A small network was trained on invented records. Each row is its activation on one of them, seen along a few directions.
After each row come some of the record's fields: GIRUZ, MUZA, LON, MAG, ZABUK.
Other fields move the rows too, some of them a lot.
In the rows, 128 means zero.
[123 116 128 137 134 141 114  66 151 169 139 125 169 142 144 129 172 204
 136 146 123 136 185  89  96]
GIRUZ: rof / MUZA: rapo / LON: bina / MAG: sef / ZABUK: fal
[150  98 132 116 131 164 127 112 120 134 118 121 138 157 154 121 139 136
 132 119  87 109 127 124 113]
GIRUZ: rof / MUZA: rapo / LON: bina / MAG: vod / ZABUK: fal
[157 108 120  38 143 123 131 163  98 100 126 129 133 112 151 124  90  91
 146 100  76 129  57 181 163]
GIRUZ: rof / MUZA: vovi / LON: bina / MAG: sef / ZABUK: fal
[162  97 120  43 112 152 143 181  91  63 108 118  88  92 135 111  64  66
 164  91  59 138  23 213 172]
GIRUZ: rof / MUZA: rapo / LON: bina / MAG: vod / ZABUK: fur
[162  88 124  32 130 156 142 208  97  50 107  96  79  96 134  96  54  52
 166  65  56 136  10 218 168]
GIRUZ: rof / MUZA: rapo / LON: bina / MAG: vod / ZABUK: fal
[145 107 136 114 126 154 124  86 119 147 122 117 149 137 164 120 144 153
 156 132 106 129 143 117 101]
GIRUZ: rof / MUZA: rapo / LON: bina / MAG: vod / ZABUK: fur
[125 123 143  93 132 114 138 191 125 103 136 126 123 108 127 148 108  95
 144  94 133 149  76 169 160]
GIRUZ: gad / MUZA: rapo / LON: dus / MAG: sef / ZABUK: fal
[109 134 124 185 138 152 129  38 174 199 135 122 175 149 111 132 209 215
 115 173 152 110 211  54  64]
GIRUZ: rof / MUZA: vovi / LON: bina / MAG: sef / ZABUK: fal
[155 127 139 122 119 139 112 109  78 135 118 165 143 160 161 129 115  79
 142 130 114 115 125 132 141]
GIRUZ: zezo / MUZA: vovi / LON: bina / MAG: vod / ZABUK: fur
[153 108 124  75  96 144 149 177 119  66 133 123 103 117 162 132  78  94
 145  86 108 134  67 179 158]
GIRUZ: gad / MUZA: rapo / LON: dus / MAG: vod / ZABUK: fur
[ 99 135 118 201 135 131 116  89 158 155 134 141 155 149 102 125 171 175
 122 148 154 162 205  76  97]
GIRUZ: pab / MUZA: rapo / LON: bina / MAG: sef / ZABUK: fal
[ 89 178 144 228 129  96 119  62 207 192 133 130 155 138  81 146 222 221
  89 196 203  93 231  55  74]
GIRUZ: gad / MUZA: vovi / LON: dus / MAG: sef / ZABUK: fal
[135 101 123 101 129 140 149 212 108  78 135 115  70 120 132 112  70  77
 122  79 110 150  52 160 156]
GIRUZ: pab / MUZA: rapo / LON: dus / MAG: vod / ZABUK: fal
[126 142 121 134 129 103 109  92 153 152 118 136 141 132 120 156 177 150
 115 179 144  91 175 123 122]
GIRUZ: rof / MUZA: vovi / LON: dus / MAG: sef / ZABUK: fur
[134 123 136  88 139 120 140 153 128 117 125 132 140 104 128 137 120 117
 141 119 125 143  89 155 142]
GIRUZ: gad / MUZA: vovi / LON: bina / MAG: sef / ZABUK: fal
[118 120 111  94 107 146 146 161  93  73 112 126 109 104 139 121  85  80
 161  99 103 146  68 183 149]
GIRUZ: gad / MUZA: rapo / LON: bina / MAG: vod / ZABUK: fur
[119 159 132 195 120 124 128  79 142 166 134 141 135 153 134 155 180 150
  95 167 181 121 195  82  87]
GIRUZ: gad / MUZA: vovi / LON: dus / MAG: vod / ZABUK: fur
[133 148 127 148 120  87 113  75 133 169 123 142 162 117 131 131 148 142
 136 151 149 113 180 113 123]
GIRUZ: zezo / MUZA: vovi / LON: dus / MAG: sef / ZABUK: fur
[143 133 145 117 124 132 106 116  89 113 109 157 134 135 142 130 104  63
 148 124 113 101 120 150 148]
GIRUZ: zezo / MUZA: vovi / LON: bina / MAG: vod / ZABUK: fur
[149 125 134 112 144 152 126 106 126 134 108 106 142 119 142 109 141 129
 155 123  98  93 128 125 101]
GIRUZ: rof / MUZA: vovi / LON: bina / MAG: vod / ZABUK: fal
[144 109 120  81 136 135 138 226 116  53 119  95  71 102 124 109  61  64
 130  76  98 129  38 189 170]
GIRUZ: pab / MUZA: rapo / LON: dus / MAG: vod / ZABUK: fal
[121 148 141 171 124 151 124  99 179 129 101 120 127 130 119 130 161 152
 136 123 123  96 162  96  85]
GIRUZ: gad / MUZA: vovi / LON: bina / MAG: vod / ZABUK: fal
[134 121 129 147 131 111 117 109 109 144 119 170 149 139 117 123 119 106
 137 120 103 132 144 128 149]
GIRUZ: zezo / MUZA: rapo / LON: bina / MAG: sef / ZABUK: fal
[120 125 123 103 120 120 131 174 114  80 113 113  77 109 123 134  89  94
 129 120 130 132  79 176 148]
GIRUZ: pab / MUZA: rapo / LON: dus / MAG: vod / ZABUK: fur
[121 159 148 191 134 119 116  71 136 189 140 121 147 148 141 132 160 160
 118 153 175 117 187  59  76]
GIRUZ: gad / MUZA: vovi / LON: dus / MAG: vod / ZABUK: fal
[101 148 131 192 123 148 120  79 199 153  96 120 150 120  87 125 192 189
 123 164 156 108 210  91  81]
GIRUZ: gad / MUZA: rapo / LON: bina / MAG: sef / ZABUK: fal
[150  88 131  45 137 115 130 197  67  96 152 130 102 124 165 119  55  74
 135  88 100 174  43 184 186]
GIRUZ: zezo / MUZA: rapo / LON: dus / MAG: sef / ZABUK: fal
[ 90 168 143 210  97 124 103  43 193 165 121 128 139 153 130 152 193 226
  92 202 189 102 226  65  66]
GIRUZ: gad / MUZA: vovi / LON: dus / MAG: vod / ZABUK: fur
[107 118 123 129 124 119 131 151 141 124 157 125 107 124 121 131 121 153
 101 128 147 152 121 131 143]
GIRUZ: pab / MUZA: rapo / LON: dus / MAG: sef / ZABUK: fal
[109 154 134 177 139 116 106  73 136 162 125 142 153 137  97 138 161 139
 132 151 143 128 191  97 113]
GIRUZ: gad / MUZA: rapo / LON: bina / MAG: sef / ZABUK: fal
[125 151 130 177 142 139 130 137 146 123 114 119 113 126  88 122 141 100
 125 115 135 110 155 106 108]
GIRUZ: pab / MUZA: vovi / LON: bina / MAG: vod / ZABUK: fal
[119 135 123 158 111 117 121  92 116 125 114 168 153 126 104 135 129  99
 133 139 124 137 163 126 151]
GIRUZ: zezo / MUZA: rapo / LON: bina / MAG: sef / ZABUK: fur
[122 137 125 164 128 120 126  90 139 135 117 160 153 138 115 126 143 132
 143 122 115 106 171 114 139]
GIRUZ: gad / MUZA: rapo / LON: bina / MAG: sef / ZABUK: fal
[125 135 135  75 109  88 128 178  75  87 139 164 133 110 138 140  68  40
 158  98 107 172  52 181 198]
GIRUZ: gad / MUZA: vovi / LON: bina / MAG: sef / ZABUK: fur
[176 110 128  60 140 117 148 198  92  92 123  98  87 110 151 110  65  81
 131  88  97 107  34 186 153]
GIRUZ: rof / MUZA: vovi / LON: dus / MAG: vod / ZABUK: fal
[111 145 127 147 114 130 131 103 160 143 138 138 162 104 102 110 149 176
 157 121 128 128 145 112 125]
GIRUZ: gad / MUZA: vovi / LON: bina / MAG: sef / ZABUK: fal
[151  96 129  80 112 130 151 168 113 104 148 132 129 122 159 123  77 122
 134  94  98 140  64 151 171]
GIRUZ: gad / MUZA: rapo / LON: dus / MAG: sef / ZABUK: fal
[105 120 118 127 129 121 126 156 134 117 157 124 106 126 112 133 115 140
 107 127 146 163 117 134 151]
GIRUZ: pab / MUZA: rapo / LON: dus / MAG: sef / ZABUK: fal
[153 109 111  70 132 110 131 166 131  99 128 101  97 100 126 121  83 125
 129 106 107 138  73 178 161]
GIRUZ: rof / MUZA: rapo / LON: dus / MAG: sef / ZABUK: fal
[171 101 132  31 137 119 134 206  81  76 117 100 103 121 180 125  64  65
 137  81  85 109  19 202 157]
GIRUZ: rof / MUZA: vovi / LON: dus / MAG: vod / ZABUK: fal
[129 103 128  87 118 121 124 129 119 129 149 129 122 133 151 146 115 164
 108 145 132 149 104 154 142]
GIRUZ: rof / MUZA: rapo / LON: dus / MAG: sef / ZABUK: fur
[136 118 124 125 142 141 115 111 131 147 132 137 157 148 133 140 156 135
 119 134 123 136 154 107 116]
GIRUZ: rof / MUZA: vovi / LON: bina / MAG: sef / ZABUK: fal
[145 102 122  46 107 147 134 181  99  57 107 120 101  96 137 119  70  76
 160 100  71 142  43 212 171]
GIRUZ: rof / MUZA: rapo / LON: bina / MAG: vod / ZABUK: fur
[154 105 117  87 138 130 157 232 101  61 119 106  63  96 114 102  62  48
 144  59  94 125  28 191 173]
GIRUZ: pab / MUZA: rapo / LON: dus / MAG: vod / ZABUK: fal
[157 101 124  83 126 140 148 210  81  44 100 135  70 113 118 104  59  55
 150  80  96 153  33 213 177]
GIRUZ: pab / MUZA: rapo / LON: bina / MAG: vod / ZABUK: fal
[139 112 115  91 146 105 138 192 109  88 127 124  88 117 115 123  82  96
 125 104 126 158  70 187 166]
GIRUZ: pab / MUZA: rapo / LON: dus / MAG: sef / ZABUK: fal
[113 140 116 167 127 137 106  55 182 158  95 127 147 124  97 150 191 202
 136 190 141 118 207 103  90]
GIRUZ: rof / MUZA: rapo / LON: bina / MAG: sef / ZABUK: fur
[106 151 129 206 129 128 123  78 183 170 129 104 129 143 114 129 201 196
  88 168 188  99 220  59  67]
GIRUZ: pab / MUZA: vovi / LON: dus / MAG: vod / ZABUK: fal
[119 126 129 158 138 140 119  74 144 176 135 137 158 152 126 144 186 183
 103 162 148 128 186  91  87]
GIRUZ: rof / MUZA: vovi / LON: bina / MAG: sef / ZABUK: fal
[ 83 135 123 136 117 107 119 121 128 150 162 138 134 132 126 155 139 162
  94 174 168 157 149 118 139]
GIRUZ: pab / MUZA: vovi / LON: dus / MAG: sef / ZABUK: fur
[108 164 124 185 130 110 117  76 165 179 119 143 155 145 109 161 197 163
 103 180 182  96 198  94 100]
GIRUZ: gad / MUZA: vovi / LON: dus / MAG: sef / ZABUK: fur
[133 146 123 133 126  98 111  68 163 162 116 124 139 135 130 154 175 178
 105 190 147  95 178 112 101]
GIRUZ: rof / MUZA: vovi / LON: dus / MAG: sef / ZABUK: fur
[122 123 128 127 127 115 140 175 140 102 120 114 112 109 117 120  99 125
 129 106 139 143  90 152 141]
GIRUZ: gad / MUZA: rapo / LON: dus / MAG: sef / ZABUK: fal
[115 143 124 113 123 106 132 160 111  98 122 125  96 119 123 140 103 106
 114 147 147 120  99 161 145]
GIRUZ: pab / MUZA: vovi / LON: dus / MAG: vod / ZABUK: fur

Here are new rows. What are their fields?
[100 143 116 134 127 115 127 140 115 121 133 154 134 107  96 146 116 108
 130 137 138 150 125 142 163]
GIRUZ: pab / MUZA: vovi / LON: bina / MAG: sef / ZABUK: fur
[136 133 124  95 129 123 135 143 118 120 125  90 103 104 150 127 112 135
 134 128 126 111  92 150 112]
GIRUZ: rof / MUZA: vovi / LON: dus / MAG: vod / ZABUK: fur
[134 129 148 148 132 137 114 140 101 128 127 151 121 145 135 117 103  87
 148 105 116 132 134 114 146]
GIRUZ: zezo / MUZA: rapo / LON: bina / MAG: vod / ZABUK: fal
[144 140 160 139 131 119 138 155 104 117 108 141 125 128 124 112 114  58
 153  98 121 106 109 132 142]
GIRUZ: gad / MUZA: vovi / LON: bina / MAG: vod / ZABUK: fal
[107 135 111 120 121 105 129 157 133 100 141 134 110 104 100 141 102 113
 126 121 142 148 107 158 164]
GIRUZ: pab / MUZA: rapo / LON: dus / MAG: sef / ZABUK: fur
[146  92 129  48 134 163 142 200  94  62 121  92 102  90 142  92  63  77
 179  62  70 143  32 197 150]
GIRUZ: rof / MUZA: rapo / LON: bina / MAG: vod / ZABUK: fal
[110 134 150 174 122 161 130  97 178 143 111 112 145 139 123 138 196 181
 121 158 151 121 199  89  72]
GIRUZ: gad / MUZA: rapo / LON: bina / MAG: vod / ZABUK: fal
[109 135 131 182 126 146 120  81 151 150 124 133 123 156 145 127 149 176
 123 132 130 130 175  85 101]
GIRUZ: gad / MUZA: rapo / LON: bina / MAG: vod / ZABUK: fal
[131 121 118 106 133 113 131 181 138  94 136 117 105 105 108 121  89 117
 124  97 125 142  89 159 167]
GIRUZ: pab / MUZA: rapo / LON: dus / MAG: sef / ZABUK: fal
[ 99 140 132 188 105 142 112  70 163 140 106 130 134 146 113 140 179 180
 116 178 153 134 216  88  97]
GIRUZ: pab / MUZA: rapo / LON: bina / MAG: vod / ZABUK: fur
[152  79 136  33 131 137 138 202  94  77 132 100  82 117 183 119  63  98
 129  86  92 149  23 187 146]
GIRUZ: rof / MUZA: rapo / LON: dus / MAG: vod / ZABUK: fal
[165 101 123  51 123 131 152 184  97  83 122  92  86  78 145 105  61  92
 165  86  96 133  32 202 154]
GIRUZ: rof / MUZA: rapo / LON: dus / MAG: vod / ZABUK: fur
[135 115 133 140 117 151 121  85 134 148 111 134 134 149 144 136 163 160
 133 148 120 127 165 111  96]
GIRUZ: rof / MUZA: rapo / LON: bina / MAG: vod / ZABUK: fur
[102 147 121 206 137 126 127  79 178 170 122 136 145 116  65 115 177 170
 136 138 142 118 207  76  99]
GIRUZ: pab / MUZA: rapo / LON: bina / MAG: sef / ZABUK: fal
[108 165 123 167 118  88 112  85 128 151 129 162 149 144 110 156 151 111
 105 166 166 105 177 108 136]
GIRUZ: zezo / MUZA: vovi / LON: dus / MAG: sef / ZABUK: fur
[120 161 130 158 108 137 110  86 158 129  95 129 139 128 124 140 157 142
 144 148 133  96 173 106  84]
GIRUZ: gad / MUZA: vovi / LON: bina / MAG: vod / ZABUK: fur
[144 121 138  75 137 109 155 197 118  96 119 100 106 102 159 125 105  99
 123 109 123 116  54 176 138]
GIRUZ: gad / MUZA: vovi / LON: dus / MAG: vod / ZABUK: fal
[132 131 122 104 139 122 139 208 107  86 139  98  93 104 130 102  80  75
 140  82 124 124  65 158 154]
GIRUZ: pab / MUZA: vovi / LON: dus / MAG: vod / ZABUK: fal
[117 145 130 160 116 146 124  88 168 153 127 151 168 145 126 141 177 156
 123 147 131 121 184  79 102]
GIRUZ: gad / MUZA: vovi / LON: bina / MAG: sef / ZABUK: fal
[ 91 157 126 208 116 115 113  88 163 159 126 134 120 151 117 154 181 162
  79 186 183 105 200  75  93]
GIRUZ: pab / MUZA: vovi / LON: dus / MAG: vod / ZABUK: fur
[ 97 149 136 122 118 111 109 131 136 134 149 125 141 141 144 165 130 137
 106 159 174 152 139 118 135]
GIRUZ: gad / MUZA: vovi / LON: dus / MAG: sef / ZABUK: fur
[102 147 128 181 118 160 115  35 175 168 122 104 158 135 118 138 211 222
 117 186 173 104 231  72  47]
GIRUZ: rof / MUZA: vovi / LON: bina / MAG: vod / ZABUK: fur
[110 144 148 156 102 152 114  95 141 123 120 144 148 149 136 143 170 127
 129 159 149 119 179 104 103]
GIRUZ: gad / MUZA: vovi / LON: bina / MAG: vod / ZABUK: fur
[138  98 127  79 132 122 129 154 125 115 149 114 107 122 148 135  99 156
 105 119 130 153  88 158 143]
GIRUZ: rof / MUZA: rapo / LON: dus / MAG: sef / ZABUK: fal
